Each row below holds a small network's activations on one input, seen along a few directions.
Each table varies a few parts of the input and shows all the possible inputs, shuffled.
A made-up example of a description, with smaller parts first: line(4) and (point or ring(9) or (values(3) and ring(5))).
Shared parts are said once, and a part with two or three values counts as separate values.

Other details of the inputs vary at random and push rows far along two fixed directions, the same in every table; ignore that.

Table:
r1: [  6   9  -5  -1  13   0   2  12   6   5 -10   1  12   4   1]
r2: [-1 10 -8  2 11 -5 -1  0  6 -4 -9  4  2  7 -2]
r3: [ -7  -4   7  -3 -11   1   9  -2 -13  -5   3  -1  -1   2   7]
r4: [ -4  -4   1  -3  -9   8   7  -3 -15  -5   9  -4   2  -5   5]
r5: [  2   9 -13   2  13   1  -3  -2   4  -4  -4   1   6   0  -5]
r6: [ -7  -8   3   5 -12   2   6   0 -10   0   6  -5   0   0   6]
r7: [ 7  9 -6  2 15  5 -6  1  4 -7 -4 -5  2  0 -6]
r8: [-4  7 -4 -1  9  0 -9  3  8 -4 -8 -4  9  3 -8]
r9: [-1 10 -7  8 14 -5 -7  4  8  8 -2 -2 -5  4 -3]
r10: [ 3 11  0  2 15 -3 -6  6  4 -2 -4  4 -6  8 -3]
r11: [ -4  -7   2  -6 -16  -4   5   0  -8   4   6   0  -3  -3  -3]
r12: [ 6  9 -6  3 18  3 -7  3  1 -2  0  1 -2  0 -7]
r13: [ 21 -33  30  -8 -13  22 -17 -39  55  -3 -20  13  32 -12  11]
r14: [ -1  -9   6   5 -13   1   5   3  -9  -2   7  -5  -6  -3   5]
r15: [ -1   8 -10   9  11  -4  -1   2  10   7  -4  -2  -2   6  -7]
r16: [ -2  -9   7   5 -10   0   3   4  -7   3  12   1  -8  -2   6]
r17: [ -2  -9   9  -5 -12  -3   0   4 -10  -1   8   0  -5  -5  -1]
r18: [ -1   9  -5  -2  12  -7 -10   5   5   5  -5  -2  -2   2 -10]
r19: [ -6 -10  -2   4 -14  -3   8   0  -8   1   7  -1  -2  -2   6]
r20: [ -3  -4   4  -5 -13  -3  12  -3  -9   3   4   5  -7   1   4]
r21: [  0  -5  -2  -4 -11   3   9  -4 -12   3   9   2  -4  -6   1]
r22: [ -3  -4   8  -6 -11  -3   6  -1  -9   4   5   4 -10  -1   8]
r23: [  1  -4   9  -3 -11   0   8   1 -11  -6   4  -1  -6   0   6]
r24: [-3  7 -9  0  8 -6 -7  3  7 -3 -8  0  6  2 -9]
r25: [ 3 11 -9  1 17  0 -7  1  2  4 -2 -1 -3  0 -6]
Each input here is: point or (values(4) and ring(6)).
Which other rows does r15 become when the values(4) part takes its other values? List them by row number. -> r11, r20, r21
Start at r6 and move only the ring(6) part, one step at a time. The first step leads to r19. Which rows follow, in order? -> r15, r9, r16, r14

Table:
r26: [ -6  35 -25  -4  33 -11  -6  18   0  -3 -17  -7   8  13 -19]
r27: [ -2  35 -32   4  38  -4  -5  12  -2  -1 -13  -5   4  11 -16]
r28: [  7   5   3   5  20  -8 -19 -14  55  17 -31  16  13  13  -5]
r29: [  0 -27  12   4 -23  14   9 -18  14   6   2   4  18  -7  18]
r30: [-11   4  -1  -8 -12  -9  16  12 -35 -11  10  -2 -11   3   3]
r31: [ -4  -1  -7  -4 -10  -1   9  11 -33  -2  21  -8 -17  -9  -6]
r32: [-12  -1  -4   9 -11  -1  11  11 -30  -1  21 -10 -19  -1   2]
r33: [ 18   3   4  -4  26   9 -28 -16  46  -4 -25   5  22  -1 -15]
r34: [  9 -30  17   0 -19  16  -4 -22  13   2   8   4   8 -17  13]
r35: [  8 -20  14 -11 -18  20   4 -30   8  -2   4   9  10 -14  15]
r36: [  3 -20  17 -13 -23   8   8 -18   7  -7  -6  13  18  -4  17]
r37: [  6 -21  23 -12 -21  11   3 -23   8 -10  -1  13  10  -6  16]
r38: [ -9   4 -10  -2 -10  -4  21  11 -36  -5  13   0  -8   1   8]
r39: [ 25   2   0   3  30  17 -27 -18  46   2 -19   7  21  -5 -10]
r40: [  6 -25   7  -7 -25  13   6 -23  10   2   2   7  18 -14   9]
r41: [ -1   5  -2  -8  -5   3  10  11 -38  -2  20  -6 -16  -8   1]
r42: [ 13 -23  20  -7 -14  18   5 -23   6  -5   4  13   8 -11  19]
r43: [ 18   9  -2   5  33  15 -17 -24  43  -6 -23  14  19   5   1]
r44: [ 10   2   1   6  24   7 -30 -17  50  -4 -24   3  21   1 -10]
r45: [ -3 -26  19  -3 -27   8   5 -13  15   1  -3   3  20  -5  14]
r46: [-10   0 -16  -3 -16  -6  19  13 -31   2  16  -7  -4  -6  -4]
r47: [ -3   2   9  -2 -11  -6   9  21 -32  -6  14  -9 -20   1   3]
r48: [  1  35 -26   9  41  -6  -4  12  -2  -7 -12  -1  -2  14 -13]
r49: [ -5  -2   2   8  -7   1   7  17 -32   1  23 -10 -19  -4   3]
r50: [ 13 -28  27  -1 -20   6  -1 -21  21  20   8  17  -7  -9  18]
r51: [  3 -29  11   1 -23  12   1 -24  13   2   5   3  13 -14  13]
r52: [  4  34 -23   3  43  -1 -11  12  -3  -3  -8  -6  -5   7 -18]
r53: [ -7  30 -16  13  35 -10 -16  19   5  -6 -10 -11  -7  16 -20]
r54: [-17  -2  -7  -1 -19 -12   8  17 -29  -2  12 -11  -7  -2  -3]
r55: [ -5   5   5 -14  -9  -3   6  16 -37  -6  16  -7 -15  -5  -2]
r56: [ -2 -28  14  -6 -29   6   1 -15  15   2  -2   3  21 -11  11]
r57: [ -6  30 -28  19  36  -7  -8  18   4   2 -10 -10   1  16 -15]
r58: [  9 -28  24  -1 -20   5   1 -23  20  18   6  16  -8  -8  17]
r59: [ -9   0 -12  -2 -14  -5  14   8 -33  -1  18  -8 -11  -6  -6]
r60: [-13   0  -8   3 -16 -18  20  14 -22  21  16   2 -21   5   5]
r61: [-14   5  -6 -13 -16  -7  15  12 -35  -5   9  -6  -5   0  -1]
r62: [  1   4   0  -3  -4   1  13  14 -37  -5  20  -1 -18  -4   6]
r63: [ -2  27 -18   8  36 -11 -22  22   4  -4  -9 -13  -6   8 -24]
r64: [  5 -28  31  -7 -24  -1  -3 -18  21  15   1  15  -6  -5  13]
r65: [  7 -28  31  -3 -21  14  -6 -13  13  -1   3   3   8  -9  13]
r66: [ 18   4  -6   4  27  14 -23 -24  47  -1 -21   7  21  -2 -11]
r67: [ -2  35 -32   3  37  -5  -2  14  -1   1 -13  -6   7  10 -16]
r68: [ -3  33 -18  10  34 -13  -7  19   3  -8 -17  -9  -4  19 -16]
r69: [  2 -26  27  -5 -27  -2  -1 -22  22  13   0  16  -6  -3  13]
r70: [ -4  33 -21   9  32 -13  -6  22   4  -6 -19  -8   1  20 -14]
r71: [  5  29 -17   1  36  -9 -20  23   1  -4  -8  -9  -5   6 -28]
r72: [ 15   7   7   6  26   8 -21 -16  48  -7 -29   6  18   9  -3]
r73: [  1  34 -17  -4  39  -6 -15  17  -2  -8 -12  -8  -4  10 -22]
r74: [ 19   6  10   4  29   9 -22 -12  47  -6 -29   5  17   7  -3]
r75: [  6 -23  13   0 -23  13  15 -18  13   2  -2   7  17  -6  22]
r76: [  7 -23  13   1 -22  13  12 -20  10   1  -2   7  13  -5  21]
r77: [-13   3  -2  -2 -17 -11  20  20 -29  -4   7  -8  -7   5   5]
r78: [ -5  30 -28   1  29 -14  -8  22   4  -2 -15  -9   8  11 -26]
r79: [-14  -3 -15   4 -15  -7  15  15 -29   4  18 -10  -6  -5   1]
r80: [  5 -28  13   1 -22  15  -3 -26  14   1   8   4   9 -15  13]
r81: [-18  -1  -2   2 -18 -10  12  18 -29  -2  11 -11  -8   4   0]
r82: [-16   0   3  -1 -18 -23  12  14 -22  13  12   1 -27   6   0]
r83: [-11   1  -4  -8 -17  -8   7  12 -31  -7  16  -8 -14  -5 -10]
r84: [-12   0  -4   5 -14 -17  16   9 -23  17  17   2 -28   4   3]
r85: [-13  -1  -6   9 -12  -4  14  11 -31   0  18 -11 -14   1   3]
r86: [-13   5  -3 -13 -14  -7  13  10 -36  -7  11  -7  -9  -1  -2]
r87: [  3 -26  15   0 -26   1   8 -23  20  21   1  17   1  -3  18]
r88: [ -8  -2   0   8  -8   0   9  14 -31   0  21 -11 -19  -2   2]
r89: [ -9   5 -10  -6 -10  -1  17   5 -37  -3  15  -6 -11  -4   1]
r90: [ 18   8   8  -3  31  10 -22 -15  42 -10 -27  12  20   6  -3]
r91: [  3 -26  16 -13 -27   8   0 -22  12  -4  -2   5  16 -12   4]
r92: [-11   6  -2 -13 -13  -5  10   9 -35  -8  14  -7 -14  -2  -3]
r93: [ -2   1   0   4  -7  -1  15  14 -32  -4  17  -8 -21  -1   6]
r94: [ 12   3   9   8  28  10 -28 -12  47  -3 -25   2  18   6  -7]
r95: [ -5  30 -28   2  29 -13 -11  19   3  -4 -15  -9   5  11 -27]
r96: [ -2 -26  22  -1 -25   9   1 -18  13  -3  -1   2  13  -5  12]
r97: [ 17   7  -2  12  29  12 -14 -20  46  -1 -27   6  21   8   1]
r98: [  1  27 -16   8  37 -10 -23  25   3  -3  -7 -12  -6   6 -23]
r99: [ -2  31 -21  16  37 -18 -11  12  12  15  -6   2 -22  17 -16]
r100: [  6 -21  11  -7 -20  14  15 -21   8  -1  -1  14  20  -7  22]
r101: [-17   0  -1  -2 -20 -24  17  19 -21  17  10   1 -20   7   2]
r102: [ -6   3  -3   6 -10  -2  17  10 -31  -5  17  -7 -20   1   6]
r103: [ 12 -30  20   0 -19  17  -7 -20  13   3  10   4   8 -19  13]
r104: [ 22   8  11  -3  32  11 -24 -13  42  -8 -26  12  20   4  -2]
r105: [  0 -28  17  -5 -27   7  -3 -20  14  -2   0   2  14 -12   9]
r106: [ -7   0  11  -2 -13 -19   5  20 -23  14  17   1 -32   2   0]
r107: [  2 -28   7   1 -25  12   3 -21  12   4   4   4  16 -13  14]
r108: [  1   2   3   4  -7   0  13  17 -33  -2  19  -7 -21  -2   7]
r109: [ -4  35 -23   1  34 -13  -3  21   1  -7 -18  -2   7  18 -14]
Describe the family of inputs behind these rows. -> values(2) and line(6) and (point or ring(6))
The inputs of r26 and r67 match in every part but the values(2) part. If r106 is changed in the same way as r26 into r67, which row does it become? -> r50
The inputs of r101 and r60 match in every part but the values(2) part. If r78 is changed in the same way as r101 into r60, which row does it become? -> r46
The inputs of r95 and r40 match in every part but the values(2) part. If r105 is changed in the same way as r95 into r40, which row does it become? -> r51
Which other rows does r70 become when the ring(6) part takes its other values? List them by row number. -> r36, r54, r61, r81, r95
Which other rows does r80 become when the ring(6) part takes its other values? List them by row number. -> r32, r35, r43, r66, r102
Which other rows does r62 become when the values(2) part takes its other values? List them by row number. -> r104
Which other rows does r45 become when the line(6) part takes its other values? List them by row number. -> r53, r65, r81, r94, r96
Which other rows agree with r40 in the values(2) part and the line(6) part? List them by row number. -> r27, r38, r57, r76, r87, r107

Table:
r110: [-2  0 -2 -1 -2 -3  3  0 -1  5  2  2 -1  0  2]
r111: [  3  -2   4   2   1   1  -5   0  -2   5   6  -1 -10  -2  -1]
r112: [ 0  0 -2 -2 -1  3  1 -2 -5 -3  2 -3  2 -3 -1]
r113: [ 1  1 -1 -2  0  2  2 -2 -6 -5  1  0  1 -1  1]
r114: [-3  0  0  0 -2 -4  3  0 -1  3 -1  3 -2  2  2]
r115: [ 1  0  0  2 -1  1  5  0 -3  0  0  0 -1  1  2]
r116: [-1  0  1 -1 -1  4  0  2 -4 -6  2 -3  3 -2  0]
r117: [ 0  1  0 -5 -1  3  0  0 -5 -3  2 -1  2 -3 -1]
r118: [ 1  0  2 -4 -1  0  1  2 -4 -3  0  1  1 -1  0]
r119: [ 0  1  0 -1  0  3  2 -1 -5 -5  0 -2  1  0  2]
r120: [  8  27 -11  11  44  -5 -19  10  19   1 -14  -2  -6  12 -17]
r121: [-1 -1  1 -3 -3 -4  1  1 -1  0 -1  2 -3  2  0]
r122: [-1 -2  1  0 -3 -2 -1  3 -2 -1  0 -2  1 -1 -2]
r123: [-4 -2 -1  3 -3 -3  1  1 -1  4  1  0  0  0  0]
r124: [ 0  0  4 -2 -2 -2  1  3 -3 -1 -2 -1 -1  1  1]
r125: [-4 -1  0  0 -5 -3  0  0  0  2  1  0 -2  1 -3]
r126: [-4  0 -1 -1 -3 -3  2  0 -1  4  0  2 -2  0  1]
r127: [-1 -1  2  0 -3 -2  0  4 -2 -2  0 -2  0 -1  0]
r128: [-1 -1 -2  1 -1  3  0 -2 -5 -5  2 -3  3 -2  0]
r129: [-2 -1 -3  1 -2 -2  2  0 -1  5  2  0 -1  0  1]
r130: [ 0 -1  1 -3 -2  1 -1  2 -4 -1  1 -2  2 -3 -3]
r131: [-3  0  1 -1 -4 -4  1  0 -1  1  0  3 -3  3  0]
r132: [-1  0 -1  1 -1  3  1 -1 -4 -6  2 -3  2 -2  2]
r133: [-1  0 -1  0 -1 -3  4  0 -2  4  1  3 -1  2  4]
r134: [ 2  0 -1  0 -1  0  5 -1 -3 -1  1  2 -1  0  2]
r135: [-3  0  3  0 -4 -3  1  1 -1  1 -1  1 -3  4  0]
r136: [  5  27 -16   8  41  -3 -20  10  23  -4 -20  -4   9  11 -17]
r137: [-1 -2 -3  3 -2  0  3  1 -1  3  2  0  0  0  1]
r138: [-4 -2  0  2 -5 -3 -1  1  0  1  1  0 -1  1 -2]
r139: [  3  -1   6   1   3   0  -2   0  -2   2   5   3 -10  -1   1]
r140: [ 0  1  1 -4  0  2  1  0 -6 -5  1  1  2 -1  0]
r141: [-1 -2  0 -1 -2  1 -1  3 -4 -3  1 -3  3 -2 -2]
r142: [-2 -1  0 -4 -3 -4  1  1  0  1  0  0 -2  0 -1]
r143: [-1  0 -1 -4 -1  3  0  0 -5 -3  2 -3  3 -3 -3]
r144: [ 0  0 -2  2 -1  3  2  0 -3 -4  2 -2  0 -1  3]
r145: [-2 -1  3 -2 -3 -3  1  2 -1  0 -1 -1 -3  2  0]
r146: [ 0  1 -3 -2 -1  3  2 -1 -4 -2  2  0  0 -2  1]
r147: [ 1  1 -3  0 -2  0  4 -1 -2  1  2  1 -1 -2  1]
r148: [-2 -2  0 -2 -4 -3  0  1  0  1  1 -2 -2  0 -3]
r149: [-1 -1 -1 -1 -1  3 -1  1 -5 -4  2 -3  4 -2 -2]
r150: [  4  26 -16  10  39  -7 -19   9  26  -1 -21  -3   5  13 -17]
r151: [-2  0  1  1 -1 -2  4  1 -2  4  0  1 -2  3  4]
r152: [ 0  0 -1  3 -2  1  3  1 -2 -1  2 -1  0  0  2]
r153: [-4 -1 -1  1 -3 -3  2  0 -1  5  1  0 -1  0  0]
r154: [ 0  0  1 -4 -3 -2  0  2 -2  0  0  0  0 -2 -1]
r155: [ 0  0  1  1 -1  0  4  1 -2  2  1  1 -1  3  3]
r156: [ 0  1  2 -3  0  3  1  1 -5 -5  0 -1  1  0  1]
r157: [ 0  1 -2 -3 -1  2  1 -2 -5 -4  2 -1  2 -3  0]
r158: [  3  -1   4   0   1   0  -4   0  -1   4   6   1 -10  -3   0]
r159: [ 0 -2 -3  3 -2  1  3  0 -2  0  2 -1  0 -1  0]
r160: [ 0  0 -1  0 -1 -1  5  1 -2  2  1  3 -1  2  2]
r161: [-1 -1  1 -3 -3 -2 -1  2 -2  0  0 -2  0 -2 -3]
r162: [ 1  1 -2 -1  0  2  3 -1 -5 -3  1  1 -1 -1  2]
r163: [-1 -1 -3  1 -2  0  3  0 -1  4  2  0  0 -1  0]
r164: [-1 -1 -1  3 -2  0  3  2 -1  2  2  0  0  1  3]
r165: [ 0  0  2 -4 -2 -3  1  2 -3 -1 -1  1 -1  0  0]
r166: [ 23 -30  28   0  -4  23 -21 -40  55   5 -15  17  24 -10  14]
r167: [-4 -1  1  3 -3 -3  2  2  0  2  0  0 -1  1  2]
r168: [-1 -1 -3  2 -1  3  1  0 -4 -2  2 -2  1 -2  1]
r169: [ 0  0 -3  0 -1  3  2 -1 -4 -1  2 -2  0 -3  0]
r170: [ 0  1  0  0  0  3  3  0 -4 -3  0 -1 -1  0  3]
r171: [-3 -3  0  0 -4 -3  0  2  0  0  1 -2 -1  0 -2]
r172: [-3 -2 -3  3 -2 -2  2  1 -1  4  2  0  0  1  2]
r173: [ 15 -20  14  -1  -4  17  -8 -31  39   3 -13  12  23  -8   9]
r174: [-4 -1  2  2 -5 -3  0  2  0  0  1 -1 -2  2  0]
r175: [-2 -1 -1  3 -2 -2  3  2  0  3  2 -1 -1  2  4]
r176: [ 0  0  3 -3 -1  1  1  3 -4 -3 -1 -1  1  0  1]
r177: [ 0  1  1 -5 -2  0  0  2 -4 -2  1  0  1 -2 -1]
r178: [ 3 -2  6  4  2  0 -4  2 -1  1  6  0 -9 -2  1]
r179: [-4  0  2  1 -2 -3  3  1 -1  3 -1  1 -2  3  3]
r180: [ 0  0 -3  0 -2  0  4  0 -1  3  2  2 -1  0  1]
r181: [-3  0  0 -2 -4 -4  1  0  0  2  1  1 -3  1 -2]
The inputs of r170 and r144 match in every part but one. If r145 is changed in the same way as r170 into r144, which row does it become? -> r150
The inputs of r153 and r114 match in every part but one. If r169 is changed in the same way as r153 into r114, which row does it become? -> r162
Describe the family of inputs behind these rows. -> ring(6) and (point or ring(11))
Which other rows does r124 become when the ring(6) part takes its other values? List them by row number. -> r122, r127, r154, r161, r165
Which other rows agree with r177 in the ring(6) part? List them by row number. -> r110, r117, r126, r142, r146, r147, r154, r157, r158, r180, r181
Which other rows does r122 become when the ring(11) part takes its other values? List them by row number. -> r123, r128, r137, r138, r141, r149, r159, r168, r171, r172
